These are the activations of a small network on made-up records, seen along a few directions, one row for each record.
After each row come some of the record's fields: F, J, M, B, H, W.
A field that a record lacks is written absent.
The largest differences between rows may come from other fields.
(in the rows, 500 means zero)
Random noise pushes rows far along 3 fixed directions. That doesn't count. These rows show it; they differ only by the noise:
[615 379 543 497 433 489 340 386 436 544 414 556 642 453 473 272 432 449
 579 485 415 460 556 498]
[405 571 476 435 563 412 544 511 311 452 555 345 256 580 572 882 596 390
 408 479 421 519 528 574]
[401 491 386 655 536 285 669 371 473 156 631 198 137 509 828 794 524 333
 500 110 261 663 560 529]
[506 529 511 395 521 440 439 507 306 575 500 436 400 571 453 718 575 393
 461 590 464 470 545 599]
[167 645 631 255 642 739 486 637 184 599 415 593 448 544 497 886 562 665
 173 710 538 333 380 337]

[436 511 579 375 518 545 402 500 340 682 449 577 501 568 449 642 498 475
 469 607 548 467 564 577]	F=f4 J=absent M=absent B=absent H=h2 W=w1
[135 597 728 244 618 847 425 610 217 694 347 777 581 508 506 696 464 769
 188 731 574 303 406 279]	F=f4 J=absent M=absent B=absent H=h3 W=w1
[587 376 475 630 433 478 490 426 554 341 431 455 614 413 668 228 429 539
 535 236 332 464 402 287]	F=f3 J=absent M=absent B=absent H=h1 W=w1
[479 491 579 489 509 468 442 475 392 527 504 463 422 506 561 581 505 465
 557 405 438 535 579 545]	F=f1 J=absent M=absent B=absent H=h1 W=w2
[343 617 530 331 587 503 524 594 292 626 513 462 328 615 483 937 583 482
 369 650 556 480 532 581]	F=f4 J=absent M=absent B=absent H=h1 W=w1
[236 513 556 597 561 622 658 468 616 326 537 550 471 420 674 483 385 667
 425 378 528 591 503 378]	F=absent J=j4 M=m1 B=b4 H=h2 W=w2
[287 547 595 447 554 685 539 533 567 581 462 684 601 489 475 525 426 655
 426 655 692 517 502 468]	F=absent J=j1 M=m2 B=b2 H=h2 W=w1
[422 390 432 696 470 415 611 335 582 217 538 381 396 430 803 420 385 477
 524  92 299 613 531 406]	F=f4 J=absent M=absent B=absent H=h2 W=w1
[460 448 548 562 485 565 531 444 668 479 476 628 634 436 513 288 380 594
 551 549 594 557 543 473]	F=absent J=j1 M=m2 B=b2 H=h2 W=w1
[458 529 402 591 532 552 583 504 643 299 534 470 488 424 579 437 495 556
 420 401 451 487 353 349]	F=absent J=j3 M=m3 B=b6 H=h1 W=w1
[293 517 537 604 556 582 617 465 553 364 564 491 428 467 643 521 408 588
 424 376 526 594 524 472]	F=absent J=j4 M=m1 B=b4 H=h2 W=w2
[226 725 504 318 655 706 618 722 438 570 516 555 422 557 409 888 594 658
 267 706 687 415 361 412]	F=absent J=j4 M=m2 B=b5 H=h1 W=w2
[441 423 468 601 470 464 567 398 537 371 504 471 467 461 666 426 412 497
 509 277 389 554 533 443]	F=f4 J=absent M=absent B=absent H=h3 W=w1
[219 650 517 414 631 629 681 648 498 515 539 527 415 558 498 810 522 663
 295 702 690 517 436 470]	F=absent J=j1 M=m2 B=b2 H=h1 W=w1
[646 407 580 447 422 569 284 469 427 662 353 621 758 485 407 253 476 489
 573 538 496 384 455 438]	F=f3 J=absent M=absent B=absent H=h1 W=w1
[171 669 607 403 654 611 597 572 351 502 585 502 254 575 550 954 568 548
 319 620 606 551 533 575]	F=absent J=j4 M=m1 B=b4 H=h2 W=w2
[659 557 492 383 498 530 413 602 478 662 497 572 571 528 242 441 582 493
 507 757 590 397 476 575]	F=absent J=j4 M=m2 B=b5 H=h2 W=w2
[571 584 407 445 519 475 522 598 503 492 532 403 419 550 449 650 615 441
 492 461 490 463 407 492]	F=f5 J=absent M=absent B=absent H=h1 W=w2
[607 439 461 646 443 316 567 384 694 455 602 442 430 504 513 411 447 354
 743 411 541 708 711 734]	F=absent J=j4 M=m1 B=b4 H=h3 W=w2
[444 446 762 380 511 708 257 490 254 661 353 717 662 434 485 311 434 657
 437 569 429 341 495 353]	F=f1 J=absent M=absent B=absent H=h2 W=w2
[518 537 469 514 505 379 588 497 616 542 588 464 398 569 451 645 519 406
 606 612 637 645 639 722]	F=absent J=j1 M=m2 B=b2 H=h2 W=w1
[605 388 588 537 429 495 367 414 483 560 435 564 627 443 491 243 428 483
 645 401 437 498 575 496]	F=f1 J=absent M=absent B=absent H=h2 W=w2
[487 544 479 439 510 672 520 616 541 451 422 576 635 430 452 372 530 666
 376 500 476 332 277 215]	F=f5 J=absent M=absent B=absent H=h2 W=w2
[648 666 297 428 529 265 606 640 572 611 667 304 247 673 285 936 715 253
 578 715 659 598 556 840]	F=absent J=j3 M=m3 B=b6 H=h1 W=w1
[548 655 391 362 559 505 576 729 424 535 533 386 408 584 357 757 688 510
 366 616 521 371 312 425]	F=f5 J=absent M=absent B=absent H=h1 W=w2
[422 575 498 432 549 653 511 588 595 537 467 633 587 459 427 492 496 635
 410 664 607 435 395 390]	F=absent J=j3 M=m3 B=b6 H=h1 W=w1
[550 651 322 498 537 355 643 617 454 381 648 231 184 619 515 869 716 340
 423 372 417 500 395 567]	F=f5 J=absent M=absent B=absent H=h3 W=w2
[679 493 410 523 448 304 496 472 566 585 549 459 439 577 409 563 568 316
 624 619 555 554 593 729]	F=f2 J=absent M=absent B=absent H=h3 W=w1
[355 496 673 436 547 668 355 494 230 512 433 553 509 465 585 503 490 598
 363 414 374 386 439 357]	F=f1 J=absent M=absent B=absent H=h1 W=w2
[695 468 348 622 450 364 593 483 786 374 547 452 518 433 476 309 483 453
 639 465 484 560 489 483]	F=absent J=j3 M=m3 B=b6 H=h2 W=w1
[362 563 500 505 549 464 617 480 468 416 583 426 317 527 545 737 538 433
 475 480 505 591 577 580]	F=absent J=j4 M=m3 B=b1 H=h3 W=w2
[444 540 484 571 516 428 589 472 533 462 626 422 341 554 524 626 513 413
 530 462 548 634 613 692]	F=absent J=j4 M=m1 B=b4 H=h3 W=w2
[747 388 500 494 390 397 384 417 600 691 488 594 674 527 288 218 432 389
 703 695 611 565 688 749]	F=absent J=j1 M=m1 B=b3 H=h2 W=w1
[376 600 555 424 581 496 517 599 237 509 556 370 278 574 556 837 603 502
 355 466 420 464 474 514]	F=f1 J=absent M=absent B=absent H=h1 W=w2
[379 457 635 487 516 679 417 493 380 481 396 590 632 407 577 345 421 658
 421 389 415 401 420 274]	F=f1 J=absent M=absent B=absent H=h1 W=w2
[462 618 453 374 552 506 541 638 431 617 495 504 472 580 361 763 619 517
 363 796 626 415 416 540]	F=f2 J=absent M=absent B=absent H=h1 W=w1
[536 452 690 425 502 542 280 465 253 615 439 560 511 483 513 435 488 510
 521 498 383 431 570 505]	F=f1 J=absent M=absent B=absent H=h1 W=w2
[527 340 551 685 437 488 478 346 581 282 459 485 581 334 726 136 349 567
 616 139 284 545 524 313]	F=f1 J=absent M=absent B=absent H=h1 W=w2
[414 498 579 512 516 551 497 461 562 581 520 597 530 505 472 482 425 521
 571 557 635 599 622 617]	F=absent J=j4 M=m1 B=b4 H=h2 W=w2
[548 478 490 552 474 423 517 439 645 561 551 527 510 538 442 473 459 409
 647 565 640 641 642 710]	F=absent J=j1 M=m2 B=b2 H=h2 W=w1
[652 446 473 500 443 407 480 481 549 631 528 502 564 532 321 377 482 414
 634 636 592 560 636 685]	F=absent J=j4 M=m3 B=b1 H=h2 W=w2
[657 409 484 571 419 389 417 413 499 493 482 444 518 519 555 400 508 367
 629 332 405 519 523 541]	F=f3 J=absent M=absent B=absent H=h2 W=w1
[338 507 515 508 541 480 572 455 443 424 518 457 349 516 678 697 465 506
 446 365 433 559 551 477]	F=f4 J=absent M=absent B=absent H=h2 W=w1
[631 503 406 519 472 479 490 526 580 438 497 434 525 485 479 424 545 452
 560 368 446 470 408 436]	F=f5 J=absent M=absent B=absent H=h1 W=w2
[544 503 474 528 478 374 533 484 462 452 532 395 363 554 599 646 572 389
 540 371 411 529 513 534]	F=f3 J=absent M=absent B=absent H=h3 W=w1

Which values does each new row have?
[675 538 433 465 472 317 486 514 572 697 586 443 457 632 264 642 576 275
 686 750 717 635 675 887]	F=absent J=j1 M=m2 B=b2 H=h1 W=w1
[689 383 412 624 418 214 479 330 554 440 573 336 366 531 599 480 463 257
 736 295 380 673 710 730]	F=f4 J=absent M=absent B=absent H=h1 W=w1
[323 471 695 496 552 716 401 435 447 515 449 691 611 417 549 341 369 659
 441 551 539 495 538 430]	F=absent J=j4 M=m1 B=b4 H=h1 W=w2
[468 499 547 478 522 488 464 453 438 561 515 496 471 527 462 569 466 431
 558 550 552 571 620 626]	F=absent J=j4 M=m3 B=b1 H=h1 W=w2
[392 674 496 341 577 512 607 676 423 653 576 491 369 634 320 885 638 510
 364 856 708 492 505 663]	F=absent J=j1 M=m2 B=b2 H=h2 W=w1
[503 482 512 543 489 474 549 466 635 505 529 549 526 494 484 432 444 509
 575 578 598 591 586 588]	F=absent J=j1 M=m2 B=b2 H=h2 W=w1
[476 452 458 543 481 592 546 512 635 484 416 618 700 428 494 288 426 647
 432 566 561 422 380 322]	F=f2 J=absent M=absent B=absent H=h2 W=w1
[730 390 468 580 425 360 387 388 586 512 470 516 590 467 479 278 464 390
 656 539 462 518 565 589]	F=f2 J=absent M=absent B=absent H=h1 W=w1
[623 326 519 603 404 416 404 312 574 477 446 543 605 434 587 204 357 432
 687 324 397 569 636 523]	F=f4 J=absent M=absent B=absent H=h2 W=w1
[813 324 492 605 343 407 342 390 531 513 426 521 699 451 480  56 456 412
 656 377 356 436 497 478]	F=f3 J=absent M=absent B=absent H=h3 W=w1
[305 635 409 523 603 611 702 615 552 310 569 419 387 483 564 675 547 618
 305 416 515 463 321 320]	F=absent J=j4 M=m2 B=b5 H=h2 W=w2
[581 485 418 538 467 415 512 477 576 513 508 487 514 525 459 505 530 419
 538 560 543 511 496 578]	F=f2 J=absent M=absent B=absent H=h2 W=w1
[732 491 366 497 431 338 471 525 580 633 519 455 561 570 292 486 581 343
 604 708 612 502 525 704]	F=f2 J=absent M=absent B=absent H=h1 W=w1
[777 503 406 463 432 440 418 568 571 659 528 508 633 531 196 327 565 408
 616 700 608 453 513 666]	F=absent J=j4 M=m2 B=b5 H=h1 W=w2
[362 439 556 524 510 576 495 408 452 397 436 545 520 434 667 451 405 566
 441 343 391 484 490 344]	F=f4 J=absent M=absent B=absent H=h2 W=w1
[617 347 578 544 440 426 326 327 423 499 449 530 537 452 606 283 391 435
 614 383 335 522 635 538]	F=f4 J=absent M=absent B=absent H=h1 W=w1
[565 420 684 422 469 610 293 492 361 653 366 657 703 426 439 239 428 609
 544 567 452 387 525 395]	F=f1 J=absent M=absent B=absent H=h1 W=w2
[343 520 436 536 551 447 652 491 446 357 549 368 308 530 680 735 499 499
 392 332 411 548 486 444]	F=f4 J=absent M=absent B=absent H=h2 W=w1
[261 492 597 478 559 597 502 437 376 433 467 550 411 480 709 629 425 586
 376 371 408 500 517 391]	F=f4 J=absent M=absent B=absent H=h2 W=w1
[291 397 553 612 507 622 514 344 543 312 425 561 569 379 778 351 319 612
 470 185 381 541 486 283]	F=f4 J=absent M=absent B=absent H=h1 W=w1
[360 539 571 441 563 616 513 587 339 490 454 485 500 481 533 587 522 620
 364 466 456 404 393 322]	F=f1 J=absent M=absent B=absent H=h1 W=w2
[609 553 391 466 490 511 525 584 662 537 500 535 595 481 316 441 553 499
 521 688 610 457 416 490]	F=absent J=j3 M=m3 B=b6 H=h1 W=w1
